Each row below holds a small network's activations on one record, seen along a few directions.
After each row come some of the record's fields: POSAR, LAZI, LABE, RODEP.
Not every record has every field; a missing one is left out.
The largest differences between rows may come from other fields.
(in the rows, 500 means zero)
Strong random noise was added to every row along 7 fixed directions; ignore it. To show where, here is one row again and again, with new noise each time:
433, 347, 552, 596, 517, 590, 619, 472, 510, 595, 714, 429, 527, 527, 326, 327, 419, 652, 522, 452, 453, 503
682, 406, 478, 401, 285, 430, 430, 353, 546, 449, 484, 350, 417, 598, 481, 573, 641, 537, 408, 462, 568, 637
535, 464, 578, 633, 461, 613, 655, 362, 618, 560, 510, 439, 631, 275, 369, 283, 455, 782, 388, 436, 453, 366
629, 582, 374, 600, 387, 364, 544, 310, 615, 216, 405, 342, 887, 95, 257, 436, 420, 272, 688, 594, 764, 516
426, 391, 558, 521, 377, 483, 551, 497, 542, 380, 528, 424, 498, 500, 467, 460, 547, 512, 540, 339, 527, 502
763, 411, 359, 439, 487, 498, 387, 332, 552, 528, 571, 371, 518, 557, 402, 548, 514, 581, 441, 622, 522, 650
512, 395, 411, 458, 764, 620, 396, 538, 412, 546, 679, 505, 494, 706, 422, 521, 344, 429, 635, 600, 470, 646
398, 566, 792, 385, 322, 556, 563, 468, 372, 456, 305, 503, 339, 649, 575, 481, 565, 343, 472, 297, 633, 545
587, 748, 636, 535, 397, 569, 531, 397, 470, 483, 224, 468, 590, 340, 402, 468, 399, 440, 635, 426, 573, 485

555, 455, 382, 350, 594, 528, 459, 562, 468, 466, 408, 555, 511, 541, 560, 513, 619, 464, 355, 544, 571, 429 | (POSAR daza; LAZI mudam; RODEP siki)
461, 333, 376, 421, 445, 360, 507, 784, 578, 475, 695, 447, 331, 749, 514, 570, 592, 566, 572, 370, 381, 499 | (POSAR vema; LAZI mudam; RODEP regam)
751, 700, 268, 597, 38, 214, 450, 549, 742, 226, 157, 284, 592, 137, 453, 604, 712, 617, 624, 283, 531, 316 | (POSAR daza; LAZI lir; LABE romi)
519, 321, 511, 489, 464, 477, 430, 457, 662, 363, 454, 472, 422, 490, 750, 550, 665, 719, 260, 323, 369, 410 | (POSAR vema; LAZI lir; LABE bip)
846, 583, 337, 603, 410, 533, 441, 319, 653, 604, 355, 366, 658, 227, 432, 566, 520, 670, 424, 617, 478, 572 | (POSAR zam; LAZI zava)
511, 652, 514, 546, 546, 411, 531, 491, 474, 535, 464, 601, 535, 514, 438, 435, 447, 524, 553, 605, 397, 488 | (POSAR vema; LAZI mudam; RODEP tuzar)
615, 744, 633, 536, 449, 608, 459, 434, 468, 601, 308, 517, 417, 432, 474, 519, 463, 513, 510, 503, 481, 504 | (POSAR bos; LAZI lir; LABE bip)
174, 602, 679, 589, 413, 530, 517, 810, 488, 387, 339, 597, 418, 482, 606, 519, 487, 414, 753, 151, 337, 327 | (POSAR bos; LAZI mudam; RODEP nutap)
154, 370, 705, 653, 338, 420, 780, 602, 479, 467, 724, 523, 484, 454, 448, 238, 494, 562, 435, 309, 564, 356 | (POSAR zam; LAZI lir; LABE bip)
640, 521, 275, 524, 727, 434, 427, 410, 449, 599, 769, 431, 736, 439, 201, 474, 282, 307, 603, 904, 592, 648 | (POSAR bos; LAZI mudam; RODEP gikor)
312, 606, 712, 343, 430, 371, 774, 529, 359, 407, 468, 599, 474, 582, 481, 295, 518, 126, 369, 567, 812, 432 | (POSAR vema; LAZI mudam; RODEP regam)
418, 429, 479, 452, 590, 539, 345, 527, 518, 299, 389, 620, 417, 485, 851, 584, 614, 546, 343, 423, 407, 473 | (POSAR zam; LAZI lir; LABE bip)
626, 416, 387, 404, 622, 521, 507, 474, 647, 486, 457, 517, 554, 429, 610, 443, 578, 644, 234, 574, 459, 387 | (POSAR vema; LAZI mudam; RODEP siki)
590, 437, 234, 554, 400, 322, 300, 547, 673, 280, 465, 391, 500, 350, 508, 682, 591, 549, 683, 433, 401, 558 | (POSAR bos; LAZI lir; LABE romi)
772, 731, 460, 472, 347, 376, 424, 276, 463, 486, 341, 438, 505, 441, 430, 579, 498, 383, 494, 628, 537, 639 | (POSAR vema; LAZI lir; LABE bip)
276, 566, 615, 685, 608, 548, 700, 565, 442, 545, 568, 579, 563, 391, 360, 273, 312, 485, 655, 438, 415, 410 | (POSAR vema; LAZI lir; LABE romi)
362, 266, 419, 507, 600, 443, 541, 394, 518, 386, 724, 557, 592, 491, 612, 405, 561, 454, 258, 684, 581, 543 | (POSAR zam; LAZI zava)
459, 546, 460, 535, 566, 428, 462, 630, 442, 527, 568, 550, 424, 554, 456, 653, 362, 475, 784, 481, 288, 529 | (POSAR vema; LAZI mudam; RODEP nutap)
795, 752, 524, 396, 396, 498, 552, 383, 561, 655, 302, 469, 557, 374, 391, 414, 525, 501, 236, 665, 693, 420 | (POSAR bos; LAZI mudam; RODEP regam)
662, 453, 425, 336, 638, 493, 407, 221, 400, 574, 640, 501, 510, 583, 499, 516, 519, 258, 315, 754, 700, 720 | (POSAR navob; LAZI lir; LABE bip)
339, 542, 604, 483, 411, 425, 468, 636, 362, 476, 431, 490, 388, 685, 526, 586, 464, 279, 776, 342, 425, 595 | (POSAR vema; LAZI mudam; RODEP siki)
713, 507, 449, 488, 478, 417, 475, 353, 482, 603, 587, 450, 505, 515, 394, 522, 481, 461, 458, 742, 504, 602 | (POSAR vema; LAZI mudam; RODEP nutap)
517, 377, 493, 375, 320, 380, 473, 461, 369, 490, 641, 347, 376, 694, 460, 535, 540, 333, 516, 532, 719, 718 | (POSAR zam; LAZI lir; LABE bip)
427, 789, 826, 638, 422, 641, 834, 317, 331, 833, 412, 528, 534, 404, 242, 208, 257, 456, 533, 599, 560, 458 | (POSAR vema; LAZI zava)
356, 740, 630, 529, 568, 561, 587, 517, 396, 433, 319, 644, 621, 407, 497, 479, 352, 292, 645, 525, 637, 495 | (POSAR zam; LAZI zava)
363, 417, 558, 433, 427, 445, 698, 558, 556, 464, 576, 486, 524, 407, 446, 311, 576, 469, 289, 487, 687, 353 | (POSAR bos; LAZI mudam; RODEP regam)
532, 486, 496, 558, 486, 483, 734, 447, 675, 575, 527, 455, 680, 162, 320, 236, 502, 695, 283, 583, 623, 289 | (POSAR bos; LAZI mudam; RODEP gikor)
729, 761, 717, 330, 176, 399, 605, 339, 474, 569, 161, 457, 417, 491, 472, 492, 601, 432, 317, 498, 706, 495 | (POSAR vema; LAZI mudam; RODEP gikor)
305, 440, 456, 720, 692, 487, 501, 517, 493, 463, 698, 611, 589, 463, 509, 471, 337, 450, 850, 557, 277, 516 | (POSAR navob; LAZI zava)
435, 698, 688, 526, 696, 646, 558, 313, 411, 432, 222, 682, 659, 231, 644, 365, 424, 411, 316, 592, 617, 426 | (POSAR zam; LAZI lir; LABE tez)
421, 637, 611, 470, 434, 442, 517, 459, 476, 338, 264, 444, 646, 313, 468, 509, 512, 251, 568, 498, 760, 503 | (POSAR bos; LAZI mudam; RODEP vufof)
644, 743, 436, 611, 470, 621, 429, 522, 601, 439, 178, 485, 616, 228, 581, 609, 419, 624, 634, 436, 373, 399 | (POSAR zam; LAZI zava)
585, 402, 536, 392, 332, 467, 550, 613, 512, 668, 585, 311, 283, 793, 452, 545, 631, 653, 433, 387, 493, 586 | (POSAR vema; LAZI mudam; RODEP vufof)
561, 590, 469, 496, 523, 452, 366, 341, 396, 488, 588, 549, 577, 509, 398, 561, 430, 406, 730, 658, 432, 677 | (POSAR navob; LAZI mudam; RODEP tuzar)
596, 489, 558, 605, 464, 668, 550, 419, 500, 890, 617, 382, 382, 609, 378, 443, 420, 766, 620, 477, 331, 572 | (POSAR navob; LAZI zava)
446, 502, 411, 645, 308, 360, 531, 497, 718, 191, 330, 506, 680, 131, 593, 539, 538, 563, 626, 388, 496, 337 | (POSAR zam; LAZI zava)
322, 531, 477, 621, 632, 492, 522, 672, 553, 317, 479, 514, 693, 383, 491, 504, 409, 465, 714, 375, 400, 396 | (POSAR vema; LAZI mudam; RODEP vufof)
582, 435, 341, 404, 452, 232, 473, 360, 505, 228, 451, 507, 565, 411, 537, 590, 726, 245, 322, 646, 782, 547 | (POSAR daza; LAZI lir; LABE tez)
404, 605, 527, 442, 735, 548, 524, 473, 370, 482, 542, 666, 607, 500, 468, 419, 366, 117, 560, 604, 759, 549 | (POSAR navob; LAZI lir; LABE romi)
422, 643, 507, 589, 536, 475, 528, 487, 459, 595, 507, 512, 568, 448, 441, 517, 384, 319, 734, 499, 530, 556 | (POSAR navob; LAZI zava)
479, 743, 526, 625, 636, 555, 495, 492, 404, 688, 523, 563, 569, 509, 322, 478, 267, 395, 673, 666, 458, 554 | (POSAR bos; LAZI zava)
424, 473, 574, 446, 456, 486, 521, 556, 559, 419, 425, 436, 514, 472, 585, 504, 647, 479, 329, 401, 592, 440 | (POSAR bos; LAZI mudam; RODEP vufof)
692, 613, 531, 425, 523, 552, 491, 461, 450, 796, 558, 502, 415, 647, 372, 444, 440, 529, 328, 688, 540, 531 | (POSAR bos; LAZI mudam; RODEP regam)
404, 260, 569, 413, 164, 372, 752, 659, 569, 379, 625, 357, 477, 531, 449, 359, 760, 316, 303, 315, 839, 489 | (POSAR zam; LAZI mudam; RODEP regam)
463, 340, 407, 600, 467, 436, 472, 491, 600, 490, 691, 430, 523, 366, 454, 509, 511, 685, 502, 527, 327, 444 | (POSAR bos; LAZI mudam; RODEP nutap)
485, 431, 420, 485, 492, 517, 430, 675, 497, 491, 593, 459, 382, 743, 530, 641, 514, 536, 607, 444, 448, 615 | (POSAR zam; LAZI zava)

Here are new rows. What are their fields?
331, 421, 562, 413, 713, 735, 369, 567, 484, 526, 452, 671, 302, 687, 799, 593, 507, 647, 342, 420, 250, 425 | (POSAR bos; LAZI zava)
509, 479, 397, 410, 548, 482, 408, 508, 481, 402, 460, 537, 495, 565, 645, 602, 509, 339, 471, 610, 599, 579 | (POSAR zam; LAZI zava)
306, 352, 403, 544, 613, 612, 472, 652, 611, 197, 422, 585, 612, 323, 707, 593, 522, 444, 576, 325, 430, 405 | (POSAR zam; LAZI zava)
607, 829, 756, 380, 585, 709, 533, 322, 286, 786, 209, 675, 316, 653, 576, 483, 335, 408, 386, 663, 479, 531 | (POSAR vema; LAZI zava)
627, 765, 627, 440, 326, 448, 631, 285, 389, 632, 370, 467, 489, 542, 382, 453, 473, 324, 388, 649, 671, 598 | (POSAR vema; LAZI zava)
436, 593, 557, 689, 140, 331, 585, 370, 628, 273, 331, 397, 693, 148, 314, 489, 511, 375, 797, 413, 603, 489 | (POSAR bos; LAZI zava)
403, 390, 581, 303, 772, 583, 391, 613, 355, 447, 381, 643, 337, 806, 823, 611, 563, 313, 283, 415, 617, 425 | (POSAR daza; LAZI lir; LABE bip)
361, 341, 545, 449, 465, 537, 609, 751, 499, 494, 512, 358, 432, 600, 538, 455, 681, 604, 443, 281, 583, 374 | (POSAR daza; LAZI mudam; RODEP vufof)
482, 510, 576, 512, 557, 641, 548, 548, 438, 662, 498, 433, 437, 548, 459, 368, 438, 422, 662, 417, 601, 574 | (POSAR navob; LAZI lir; LABE romi)
656, 564, 577, 485, 316, 447, 515, 325, 434, 594, 489, 459, 501, 448, 443, 503, 510, 504, 442, 629, 553, 589 | (POSAR zam; LAZI mudam; RODEP nutap)
587, 353, 354, 525, 637, 469, 474, 417, 548, 566, 737, 530, 504, 467, 449, 563, 440, 718, 474, 643, 237, 520 | (POSAR vema; LAZI mudam; RODEP nutap)
566, 428, 639, 420, 102, 468, 552, 342, 514, 462, 394, 401, 329, 588, 621, 540, 737, 550, 268, 405, 586, 580 | (POSAR zam; LAZI zava)
690, 568, 218, 501, 760, 419, 282, 403, 670, 293, 416, 661, 806, 224, 610, 621, 490, 436, 486, 679, 452, 441 | (POSAR navob; LAZI mudam; RODEP tuzar)
755, 404, 226, 479, 475, 329, 560, 358, 680, 542, 590, 490, 586, 425, 383, 483, 675, 753, 174, 720, 580, 436 | (POSAR daza; LAZI zava)
506, 277, 360, 649, 122, 258, 502, 620, 629, 489, 784, 154, 498, 506, 170, 584, 594, 601, 884, 350, 432, 669 | (POSAR bos; LAZI mudam; RODEP vufof)
288, 381, 460, 571, 763, 578, 431, 654, 648, 240, 457, 754, 516, 335, 896, 486, 561, 767, 291, 343, 258, 238 | (POSAR zam; LAZI lir; LABE bip)
287, 605, 601, 530, 562, 468, 529, 504, 406, 295, 372, 640, 497, 388, 579, 565, 428, 302, 684, 381, 438, 498 | (POSAR vema; LAZI lir; LABE bip)
574, 494, 698, 574, 194, 543, 473, 475, 513, 745, 573, 307, 270, 689, 487, 581, 648, 879, 579, 287, 267, 591 | (POSAR navob; LAZI mudam; RODEP vufof)
368, 514, 600, 370, 520, 468, 368, 628, 374, 411, 399, 569, 297, 660, 679, 694, 527, 255, 620, 450, 499, 561 | (POSAR bos; LAZI mudam; RODEP nutap)
760, 266, 325, 322, 567, 504, 264, 346, 648, 403, 561, 459, 345, 600, 713, 663, 759, 618, 109, 646, 499, 617 | (POSAR bos; LAZI lir; LABE bip)
391, 602, 584, 590, 376, 397, 806, 761, 649, 493, 346, 605, 531, 304, 489, 327, 578, 761, 386, 224, 466, 26 | (POSAR daza; LAZI mudam; RODEP regam)
432, 669, 424, 572, 712, 658, 339, 526, 549, 389, 298, 642, 611, 308, 613, 618, 321, 526, 673, 511, 288, 379 | (POSAR bos; LAZI zava)
445, 461, 435, 483, 941, 689, 364, 652, 505, 450, 483, 659, 574, 507, 728, 512, 334, 519, 421, 540, 490, 384 | (POSAR zam; LAZI lir; LABE bip)
